M =
[[117 148 118 126 108 132 108]
 [114 123 148 142 119 101 121]
 [130 120 138 115 121 126 145]
 [143 136 138 127 136 124 116]
 [114 125 121 131 133 125 145]
 [116 142 133 128 134 114 139]
 [137 105 145 115 129 124 125]
 [123 125 148 141 130 106 117]
 [112 126 108 130 151 113 129]
 [149 139 131 133 129 148 126]
 [127 123 137 112 130 124 145]
 [137 105 123 141 116 137 125]
 [116 135 145 129 120 111 122]
 [113 126 137 123 135 140 123]
 [122 147 111 113 114 129 120]
 [124 124 108 135 149 139 115]]
Report the entry directly below 140.
129
Report the smallest entry in the first column.
112
Report the 4th entry in reading order.
126
Report the minimum.
101
Report the entry just left of the largest entry.
130
Report the top entry of the column that holds the smallest entry.
132
The last entry, reading row by row is 115
Report the entry in the top-left corner.
117
Report the bottom-left entry.
124
The bottom entry of the column that holds the largest entry -> 149
The 5th entry from the end, reading row by row: 108
The largest entry in the first column -> 149
Report the entry just right of the smallest entry.
121
Report the entry directly below the smallest entry.
126
Report the 3rd entry on the diagonal from the top-right corner.
121
Report the smallest entry in the last column.
108
The entry directly below the largest entry -> 129
The entry just left of the smallest entry: 119
The fourth-last entry, reading row by row is 135
The entry directly above 147 is 126
The third entry on the main diagonal is 138
The 2nd-last entry, reading row by row -> 139

x =
134,142,130,120,138,124,123,121,146,117,115,153,125,128
133,143,125,122,147,123,119,133,144,125,123,152,130,130
134,141,131,120,137,124,124,119,146,115,113,152,125,128
140,145,122,112,138,118,124,132,140,131,136,152,129,127
127,146,119,119,144,114,125,119,146,129,103,146,121,135
133,144,125,122,147,123,119,132,144,125,123,152,130,129
135,141,125,121,143,122,122,136,143,129,128,149,131,133
130,134,129,121,137,125,125,135,140,133,125,141,127,125
136,140,125,119,140,121,124,136,143,130,130,149,130,134
Which number is the largest entry in the first row? 153
The bottom-left entry -> 136
Which number is the first entry in reading order? 134
The 2nd entry on the diagonal from the top-right corner is 130
The bottom entry of the column that holds the largest entry: 149
Which number is the bottom-right entry? 134
The 2nd-last entry, reading row by row: 130
The fourth entry in reading order is 120
The entry in the top-right corner: 128
The smallest entry: 103
Which number is the entry just right of 114? 125
Which number is the smallest entry in the first column? 127
Which number is the entry directly below the largest entry? 152
Which number is the entry just left of the largest entry? 115
Which number is the 3rd smallest entry? 113
Which number is the largest entry in the first column? 140
The second entry on the main diagonal: 143
Which number is the entry just left of the smallest entry? 129
The entry directly above the smallest entry -> 136
The 2nd smallest entry: 112
The third entry in reading order: 130
Which number is the bottom entry of the column that holds the smallest entry? 130
The fifth entry in reading order: 138
The entry directly below the smallest entry -> 123
Which number is the third entry on the diagonal from the top-right corner? 152

Read these off the grid that follows.
1) Report the 3rd entry on the diagonal from the top-right corner.
2) Report the 1st entry in reading order.
3) Report the entry directly below 146.
4) Report the last entry, reading row by row.
5) Report the 2nd entry on the diagonal from the top-right corner.
6) Report the largest entry in the first row.
[[141 146 129 128 128 129]
 [129 128 128 129 143 144]
 [129 128 128 130 144 144]
 [150 134 128 128 128 133]
 [128 129 142 145 129 127]
 [143 144 129 128 128 129]
 [147 130 128 128 129 140]
 [150 134 128 128 128 133]
 [128 128 128 137 148 131]
 [128 128 138 148 130 128]]
1) 130
2) 141
3) 128
4) 128
5) 143
6) 146
